Each row below holds a small network's activations on one input, seen along a few directions.
In each table, some parts of the input vary, and every possible input appears once, in random order.
A made-up example of a description, with smaller parts first: one of 6 places along a line, together with either a single point or one of 11 places around a ring or (one of 2 separate values, together with one of 8 places around a ring).
Shared parts are said once, and a part with two or three values counts as separate values.
In the rows, zero is written as 128.

Other details of the inputs vary at random and push rows far along two fixed directions, the same in every table; ignore that.

Table:
row 1: [123 123  32 176 169 190  89 122 182 145 160]
row 2: [164 110  41 151 186 199 109 113 157 133 171]
row 3: [135 134 194 109 101  93 144 126  88 112 113]
row 4: [144 202 129 149 194 124 169 100 132 114 179]
row 5: [108 140 177  96 106  73 147 142 113 120 107]
row 6: [115 136 177 121  90  52 127 127 132 164 104]
row 7: [131 202 115 131 195  97 153 106 163 129 178]
row 8: [153 186 121 142 194 105 155  92 142 126 178]
row 9: [124  42  91 111 100 158 112 166 126 134  92]
row 10: [102 141 173 125  93  61 146 138 126 157  98]
row 11: [122 226 122 124 184 114 138 101 165 115 180]
row 12: [149 205 127 137 190 115 143  89 144 119 185]
row 13: [122 129  35 141 176 207 119 135 171 124 161]
row 14: [151  50 109 109  90 174  77 135 116 127 105]
row 15: [125 202 123 145 194 123 177 112 140 114 172]
row 16: [118 143 186  87  98  70 122 128 121 122 112]
row 17: [101 154 181  90  99  84 137 141 115 111 105]
row 18: [103  56  92 141  85 159  90 162 131 141  85]
row 19: [121 119 178 113 110  84 163 139  98 119 104]
row 20: [115 122 169 104 111  65 158 144 113 127 102]
row 21: [146 189 125 151 191 120 174 101 130 117 174]
row 22: [128 149 198 104  93 103 133 125  90 104 110]
row 23: [110  56 103 150  83 176  98 156 115 132  86]
row 24: [121  61 107 112  86 193 103 159 112 114  92]
row 25: [121  51 100 146  81 170 114 155 122 157  88]
row 26: [139  34  91 111 102 146 103 154 132 143  98]
row 27: [122 135 182  90 102  65 129 131 119 126 112]
row 28: [147 120  43 188 163 210 123 116 156 156 162]
row 29: [115 137 187 106 105  93 154 137  97 112 108]
row 30: [136 143 193  95  95  89 113 115 102 113 113]
row 31: [130  55 109 156  80 177  89 143 107 132  94]
row 32: [131 205 125 172 175 111 125  85 148 130 174]
row 33: [111 145 191 102 101  97 148 135 100 108 107]
row 34: [149 129  51 155 175 226 117 117 147 116 170]
row 35: [148  45 102 143  81 155  84 133 126 167 100]
Description of these inputs: one of 5 places around a ring, together with either one of 2 separate values or one of 5 places along a line.
The inputs of row 32 and row 18 match in every part but the place on the ring of 5. If row 12 is changed in the same way as row 32 into row 18, which row does it become?
> row 5
Which other rows does row 25 become when the choice among 2 separate values takes its other values? List them by row number.
> row 23
Which other rows does row 18 become when the choice among 2 separate values takes its other values? List them by row number.
> row 10

Table:
row 36: [132  57  67 131 109 222 104 157 125 126 112]
row 37: [124  90  93 131 108 136 111 144 145 157 109]
row 38: [126  95  91 142 125 176 117 142 121 115 118]
row 39: [126 186 180 142 144  86 143  96 120 122 146]
row 40: [106 141 170  91 107  68 141 145 116 117 101]
row 41: [131  74  80 157 106 174 103 143 132 154 111]
row 42: [ 94 128 176 105 116  71 188 159 110 123  98]
row 43: [130 118 173  86 104  76 124 134 108 115 105]
row 44: [121 220 179 126 165  54 154  95 143 127 165]
row 45: [117 154 109 110 148 144 144 136 145 122 139]
row 46: [155 121  71 143 164 211 117 118 138 118 163]
row 47: [127  56 134 103  83 124  92 144 127 140  92]
row 48: [119  65 134 113  79 137 109 161 100 119  82]
row 49: [129  76  93 134 107 203 117 147 115 119 110]
row 50: [110 177  82 153 179 139 139 118 176 137 167]
row 51: [139  91 145 108 104 122 111 136 107 112 107]
row 52: [124 181 111 162 159 115 143 112 151 146 154]
row 53: [140 228 191 129 164  93 170  87 110 101 167]
row 54: [128 141 160 133 126 107 122 114 123 129 133]
row 55: [123 121 113 122 125 163 131 141 128 120 125]
row 56: [132 149  82 179 155 165 132 115 144 144 150]
row 57: [151 119  69 154 168 195 114 115 134 111 157]
row 58: [128 101 145 124 107 119 108 128 126 132 115]
row 59: [141  58 140  82  81 145 104 148 108 124  93]
row 60: [150  85 149 140  88 125 108 121 100 142 105]
row 61: [137 199 164 129 166  90 151 101 119 104 161]
row 62: [154  96  89 152 131 159 101 118 139 150 137]
row 63: [103 143 162 127 111  90 133 133 129 131 113]
row 64: [107  97 101 122 116 137 112 147 152 142 111]
row 65: [109 114 125 141 114 136 118 138 132 136 115]
row 66: [137 174 177 110 136 101 148 110 113 109 143]
row 67: [122 180  74 151 191 156 143 121 159 113 170]
row 68: [144 171  82 136 192 147 133 107 154 115 178]
row 69: [137 118 184  87  92  99 129 130 100 118 109]
row 70: [106 144 165 140 112 102 136 127 117 128 114]
row 71: [140  75 168 101  70  81 104 134 109 151  87]
row 72: [131 148  47 167 172 168 126 119 173 154 164]
row 73: [147 105 150 138 101 113 112 119 110 145 116]
row 74: [109 196 160 113 148  69 159 124 131 113 140]
row 75: [128 153  50 139 181 199 137 129 166 124 169]
row 76: [142  74 171 107  66  85 104 132 104 150  89]
row 77: [120 156 169 112 154  77 187 130 119 117 135]
What do these inputs look like to the network?
> one of 2 separate values, together with either a single point or (one of 4 places along a line, together with one of 5 places along a line)
The inputs of row 58 and row 63 match in every part but the choice among 2 separate values. If row 76 is changed in the same way as row 58 into row 63, which row does it become?
> row 72
Which other rows does row 55 become when the place on the line of 5 takes its other values? List them by row number.
> row 36, row 45, row 49, row 75
Which other rows does row 38 become when the choice among 2 separate values takes its other values? List them by row number.
> row 57
Start at row 45 and move only the place on the line of 4, one step at a time. The first step leads to row 40. Which rows follow, in order?
> row 64, row 37
